A small network was shown many inputs. Here are its activations along a few directions, one row for each input.
In each table, some parts of the input vary, and every possible input appears once, in random order.
A made-up example of a description, with smaller parts first: one of 3 separate values, together with either a single point or one of 9 places along a line or (one of 4 places along a line, together with one of 5 places around a ring).
Shared parts are said once, and a part with two or three values counts as separate values.
In the rows, zero is written as 128.

Rows:
r1: [127 172 151 118 134 142 122 145 124 142 113 139 158 126 157 136 106 144]
r2: [123 122  86  64 143 101 158 163 161 125 103 166 185  96 150  82 115 150]
r3: [ 72 157 153 131 117 142  75 110 114 122 162 129 106 146 124 138 130 107]
r4: [102 166 153 121 120 141  92 120 127 131 125 140 153 138 148 117 134 152]
r5: [157 143 146 167 129 137 148 146 126 141 111 115 157 134 152 129 104 144]
r6: [158 124 136 183 103 132 128 124 116 109 107 104 159 138 143 136 133 153]
r7: [124 116 148 180 106 136  91 131 119 146 131 104  89 131  97 151 106  85]
r8: [ 81 151 158 129 117 133  51 111 127 142 143 125 100 147  97 145 130 102]
r9: [122 134 127  56 213  92 179  94 165 129 135 161 113 123 152 126 157 153]
r10: [127 125 154 174  96 142 124 142 111 125 132 112 130 124 127 125 111 106]
r11: [166  70  39  98 129 144 216 117 115 100 136 138 131 131 112  98 181 156]
r12: [ 97 154 159 125 101 148  98 141 109 127 134 135 131 117 132 131 112 106]
r13: [161 110 149 182 102 110  72 119 123 134 126  77  91 146  86 171 125 107]
r14: [ 84 151 148 133 111 150  89 129 104 127 151 132  96 123 128 150 107  91]
r15: [135 128 123  58 207 100 193 112 155 134 124 164 103 100 157 137 134 137]
r16: [178  92 110 117 195  83 216  98 155 108 115 126 117 124 147 145 156 155]
r17: [170 136 138 178 123 125 145 130 123 116 105 100 173 149 148 144 128 162]
r18: [153  93  81 112 137  97 184 165 163 124 102 142 183 104 145  76 114 150]
r19: [147 117 157 170 108 122  76 136 126 159 133  92  75 131  91 157 102  88]
r20: [128 115 135 193 100 133 112 114 103 100 143  94 111 146 119 157 129 108]
r21: [114 178 156 116 140 134 108 126 134 137 123 135 168 149 153 124 129 161]
r22: [152  77  47  87 135 155 220 133 117 126 142 153 115 115 116  83 158 138]
r23: [140 118 146 185  90 131 120 126 109 100 126  97 146 140 122 139 134 124]
r24: [117 146 162 122 114 127  50 135 124 160 134 116  75 123  96 163 103  89]
r25: [137 109 140 191 100 124  87 115 116 120 124  90 105 147  92 165 129 103]
r26: [111 128  90  62 149  94 144 144 171 120 114 162 195 119 145  71 138 167]
r27: [145 131 144 172 109 144 132 141 119 135 113 119 142 123 147 122 110 135]
r28: [ 93 145 153 131 111 141  65 130 117 147 132 128  90 124 102 158 107  85]
r29: [165  99 117 106 201  95 219 114 157 133 122 140 102 109 152 131 132 137]
r30: [ 84 160 163 123 107 139  83 122 119 122 144 132 140 140 127 120 135 123]
r31: [167  86  73 123 131  85 181 149 161  99  96 127 199 119 141  91 137 169]
r32: [115 122 143 182 106 145 115 130 106 126 149 109  95 131 123 143 106  90]
r33: [115 161 149 123 114 149 106 140 117 136 114 143 143 115 153 128 111 135]
r34: [105 152 166 120 120 119  35 116 134 155 145 112  85 146  91 151 126 105]
r35: [122 107  52  39 141 160 193 131 114 127 144 177 117 107 121  90 159 137]
r36: [110 112  57  37 147 152 179 113 125 122 155 173 127 130 116  78 183 154]
What do these inputs look like to the network?
Answer: one of 4 places along a line, together with either one of 3 separate values or one of 6 places along a line
The inputs of r2 and r18 match in every part but the place on the line of 4. If r24 is changed in the same way as r2 into r18, which row does it become?
Answer: r19
List by row number the other rows that have the place on the line of 4 in common with r4.
Answer: r3, r8, r9, r21, r26, r30, r34, r36
Which other rows does r13 become when the place on the line of 6 takes its other values? List them by row number.
Answer: r6, r17, r20, r23, r25

Rows:
r37: [ 65 148  70  19 116 164 146 165 129 132 139 203 180  99 145  44 131 144]
r38: [155 124  67  53 157 125 193 123 144 115 111 162 188 132 149  86 176 201]
r39: [ 97 170 187 164  89 130  41 137 117 126 120 111 141 132 130 158  99 109]
r40: [183 104 141 206  95 123 156 145 121 111 100  91 167 127 142 125 118 144]
r41: [171  72  97 133 138 126 195 115 121 119 136 119  86 118 109 126 153 119]
r42: [ 84 137 142  91 132 133  80 107 117 134 157 139  60 123  97 158 134  84]
r43: [128 139 159 172  99 104  62 146 146 136 110 100 160 140 118 130 103 126]
r44: [ 80 198 209 179  86 162  25 125 100 142 140 109 130 155 133 155 104 112]
r45: [165 135 155 193 109 128 112 153 124 142  99  97 145 128 138 153  88 126]
r46: [153 103 110 120 151 131 151 123 124 150 135 125  63 118 105 154 123 101]
r47: [115 106 114  98 141 107 101 116 146 144 146 128  79 130  85 130 138 102]
r48: [179  93 109 220 102 118 178 139 122  88 102  89 189 141 150 125 125 155]
r49: [110 166 132  19 231  81 198 125 188 134 110 194 177 100 202  94 129 181]
r50: [167  60  64 147 144 122 217 109 122  96 139 117 108 131 117 126 160 130]
r51: [ 67 165 165 105 129 166  64  95 100 150 177 137  49 145  99 156 139  87]
What do these inputs look like to the network?
Answer: either one of 3 separate values or (one of 2 separate values, together with one of 6 places along a line)
List by row number the other inputs of the same sort as r42.
Answer: r39, r40, r41, r43, r44, r45, r46, r47, r48, r50, r51

Rows:
r52: [176  92 132 222 112 100 162 135 136 100 113  80 166 144 138 127 120 140]
r53: [121 156 186 203  87 121  43 139 124 130 101  94 149 137 131 162  92 116]
r54: [171  73  77 215  51 162 159 154  94 105 124  90 162 141 106  97 132 130]
r55: [105 144  98  28 178 124 137 111 149 147 143 170 114 130 122 110 158 149]
r56: [ 79 119  55  30 108 163 129 143 121 134 155 181 133 116 100  62 155 127]
r57: [203  71 126 213 123 114 179 120 127 123 116  79 109 137 115 141 134 128]
r58: [ 50 181 181 103 132 137  62 112 123 134 163 145 105 136 131 137 121 100]
r59: [145 116 173 193  99 126  70 111 111 135 132  82  68 138  89 180 122  88]
r60: [179 112 139 224 111 110 151 147 140 117  87  91 190 136 157 123 104 156]
r61: [198  97 120 212 121 123 168 122 122 117 112  79 143 156 128 145 135 152]
r62: [204  60 108 213 135 107 188 127 127 123 118  77  91 130 109 158 117 107]
r63: [163 136 108  96 152 111 203 154 148 111  90 152 216 107 188  94 125 189]
r64: [ 99 174 127  26 163 112 123 154 165 153 114 181 179 107 159  85 117 162]
r65: [192 127 149 210 107 111 153 165 138 124  84  90 207 132 165 119  94 164]
r66: [ 77 160 175  95 143 151  79  98 114 156 166 143  47 130 108 151 134  88]
r67: [111 118 104  29 179 116 148 109 153 152 147 169  80 112 110 106 157 126]
r68: [175  81  84  99 168 115 230 109 137 109 122 141 118 112 138 116 165 153]
r69: [111 107  86  28 189 108 157 116 154 152 150 168  61 105 104 124 140 105]
r70: [ 86 158 116  39 167 111 121 136 167 147 117 182 162 111 151  88 127 154]
r71: [ 53 200 188 105 131 146  52 125 128 151 136 156 129 128 150 133 104 116]
r72: [118 137 179 201  88 112  53 126 120 113 128  83 125 145 112 166 109 100]
r73: [146 104 156 192 110 118  79 118 112 136 134  81  49 130  83 198 105  67]
r74: [ 78 148 157  95 154 143  87 105 115 156 169 142  28 122 102 169 117  67]
r75: [ 46 161 126  96  71 198  59 132  82 138 174 155 100 133  99 107 132  89]
r76: [ 83 139 109  37 168 102 131 123 162 130 143 171 138 119 132  92 144 138]
r77: [114 117 124 194  27 173  51 146  78 117 139  93 120 142  79 136 120  89]
r78: [140 142 168 191  97 134  59 113 106 130 127  82 101 156 102 184 123 112]
r79: [175  69  67  99 179 107 238 117 138 110 125 140  98 105 133 133 148 132]
r80: [ 66 215 198  92 127 147  53 143 126 157 133 155 146 125 157 130  95 124]
r81: [170 106  79  98 167 123 219 111 132 104 118 142 152 130 151 120 166 176]
r82: [147 101  90 107 157 101 213 124 145  87 118 142 175 119 161 102 152 165]
r83: [ 72 186 169  94 142 159  67 100 109 151 162 144  81 148 121 155 135 112]
r84: [143  82  36 101  97 162 210 144 104  91 130 152 170 116 129  72 163 154]
r85: [134 171 196 190  83 122  45 156 123 136  98  93 166 133 138 158  82 124]
r86: [151 121  97 110 156 110 202 136 149 104  92 154 199 111 180  98 135 181]
The inputs of r73 and r79 match in every part but one. If r78 is changed in the same way as r73 into r79, which row does it become?
Answer: r81
What do these inputs look like to the network?
Answer: one of 5 places around a ring, together with either a single point or one of 6 places along a line
List by row number the other rows that have the place on the ring of 5 in common with r71.
Answer: r58, r66, r74, r75, r80, r83
